Each row has a name. After each piece below comes the name of the row it's from. Each question is about the rows just above it.

[-3.30  3.47  0.32 -7.76  4.83] -> Niv
[-0.66  0.66 -0.07 -1.65  0.81] -> lif
[-3.64  3.86  0.43 -8.53  5.43] -> gagod
[-2.41  2.52  0.16 -7.76  4.83] -> kiko
[-3.98  4.15  0.24  4.83 -7.76] -> vam
The row with [-2.41  2.52  0.16 -7.76  4.83] is  kiko
Which row holds [-3.64  3.86]?  gagod
which: [-3.30  3.47  0.32 -7.76  4.83]  Niv
Where do [-3.64  3.86  0.43] appear?  gagod
The row with [-3.64  3.86  0.43 -8.53] is  gagod
which: [ 0.43 -8.53  5.43]  gagod

[ 2.62  2.29 -3.21  5.20  3.57 -5.50  1.23  0.83 -8.63  4.77  1.17 -4.27
 -1.80 -3.37  2.91  3.37 -5.69  0.36 -2.26  0.74 -2.30 -2.73  3.46  1.64
 -0.32 -8.64 -1.91 -1.55 -0.18  4.27] = tidu
[ 0.60 -4.35  2.83  5.27 -2.11 -9.07 -3.12  2.28  1.02  1.55  0.30  4.97
 -4.46 -2.26  1.86  0.49 -1.43  2.35 -3.23  1.39  5.47 -4.88 -0.61 -0.64
 -5.40 -3.30 -3.70  3.22  3.89 -0.28] = botif
[-0.58 -0.64 -5.40 -3.30 -3.70  3.22  0.21  1.77 -0.88 -2.64  2.03 -1.66
 -3.62 -1.88  6.49  2.47 -3.65 -1.16 -2.36  7.52  3.67 -6.77  1.02 -5.31
 -3.37 -3.45  4.25  0.69  2.46  3.01] = dum
[ 0.60 -5.13  3.21  6.20 -5.92 -9.32 -2.27 -1.23 -2.45 -2.12  2.57  2.39
 -1.71 -0.07  1.90 -3.04 -5.76 -3.78 -1.05  2.83  1.01 -3.43 -1.39 -5.44
 -5.42 -4.30  1.31  3.70  2.15  0.93] = nade
[ 1.52  4.25 -4.67 -1.00 -0.44 -2.56 -4.15 -0.85 -7.12 -4.87  0.46  1.91
  4.77  1.97  0.67 -2.23 -2.87 -0.65 -5.06  1.21 -1.26  0.83  0.48  4.10
  4.37 -5.48 -2.05  6.00 -0.83  3.96] = Basa
The row with [-3.12  2.28  1.02  1.55  0.30  4.97 -4.46 -2.26  1.86  0.49] is  botif
which: [ 0.60 -4.35  2.83  5.27 -2.11 -9.07 -3.12  2.28  1.02  1.55  0.30  4.97
 -4.46 -2.26  1.86  0.49 -1.43  2.35 -3.23  1.39  5.47 -4.88 -0.61 -0.64
 -5.40 -3.30 -3.70  3.22  3.89 -0.28]  botif
which: [-0.61 -0.64 -5.40 -3.30 -3.70  3.22]  botif
which: [-4.35  2.83  5.27 -2.11]  botif
which: [-0.07  1.90]  nade

[-1.62 -1.79  0.14  0.45 -2.39] = Nuton
[ 2.74  1.11 -5.22 -2.94 -3.36] = pabe
[ 0.39 -1.70  1.09 -2.81  0.58] = turat
[-1.16 -0.74  5.31  3.73  6.75] = tapum
[ 1.88  1.79 -3.01  0.86 -0.05] = tisir
[ 1.73 -1.86  2.81 -1.50  5.92] = getog
[ 0.45  0.14 -1.79 -1.62 -2.36] = Vasar
[ 7.29  1.67 -3.37 -0.02  8.74] = Voril
[ 0.44 -0.78 -0.36 -2.24 -0.92] = bil
[0.45 0.14 1.70 1.30 5.33] = zoze
[-5.00 -1.60  1.44 -1.90 -8.21] = Leb
Where do [ 0.45  0.14 -1.79 -1.62 -2.36] appear?  Vasar
which: [ 0.45  0.14 -1.79 -1.62]  Vasar
which: [-1.16 -0.74]  tapum
which: [ 1.67 -3.37]  Voril
The row with [0.45 0.14 1.70 1.30] is  zoze
[ 0.39 -1.70  1.09] is in which row?  turat
[ 0.86 -0.05] is in which row?  tisir

[-0.43 -1.22  2.30 -2.77 -2.39 -3.00  1.83] = zoru
[-0.87  3.54  0.44 -1.79 -1.04  0.41  0.41] = Sodi
[ 3.95  3.51  4.83 -1.99 -2.30 -3.34 -1.92] = lod
[-3.59  5.08  1.12  2.48 -1.68  2.55 -1.91] = Nodi
[ 2.22 -1.35  1.27 -1.74 -0.86 -0.61  3.05] = dok
[ 2.98 -1.56 -1.35 -1.30  2.47 -0.13 -1.55] = kebu
[ 1.01  6.08  5.04 -0.97  2.14  3.14 -1.36] = gafom
[ 1.01  6.08  5.04 -0.97  2.14  3.14  1.02] = ranuv
[ 1.93 -0.30 -0.48 -8.04  1.08  0.20 -1.94] = muru
[-0.97  5.04  6.08  1.01 -0.41  2.00 -2.20] = Mufaf
[ 3.10  0.34 -1.72  4.56 -2.00  1.93 -0.22] = Dimi
which: [3.95 3.51]  lod
which: [ 1.01  6.08  5.04 -0.97  2.14  3.14  1.02]  ranuv

[ 1.44 -5.86 -1.83  0.17 -0.97 -3.04] = pakat
[ 0.15 -1.79  0.85  1.54 -1.46 -2.20] = nipe
[ 0.52  3.38  3.67  1.88 -0.29 -6.66] = kino
[0.23 0.53 2.15 1.41 1.12 0.84] = venu
[1.21 5.52 2.98 5.51 4.41 7.28] = Gezi
Which row holds [0.52 3.38]?  kino
[ 1.44 -5.86 -1.83] is in which row?  pakat
which: [0.23 0.53 2.15 1.41 1.12]  venu

[-0.09 -0.24  4.60 -4.15  3.74 -5.87  0.53  8.17]  Keza
[ 2.82  1.10  0.48 -1.76 -6.43 -5.87  0.53  8.17]  bona
[ 3.53  0.66 -7.13  2.82  1.10  0.48 -1.78 -6.43]  Letup
which: [-0.09 -0.24  4.60 -4.15  3.74 -5.87]  Keza
which: [ 1.10  0.48 -1.76 -6.43 -5.87  0.53  8.17]  bona
Where do [ 2.82  1.10  0.48 -1.76 -6.43 -5.87  0.53  8.17] appear?  bona
which: [ 3.53  0.66 -7.13  2.82  1.10]  Letup
which: [ 2.82  1.10  0.48 -1.78 -6.43]  Letup

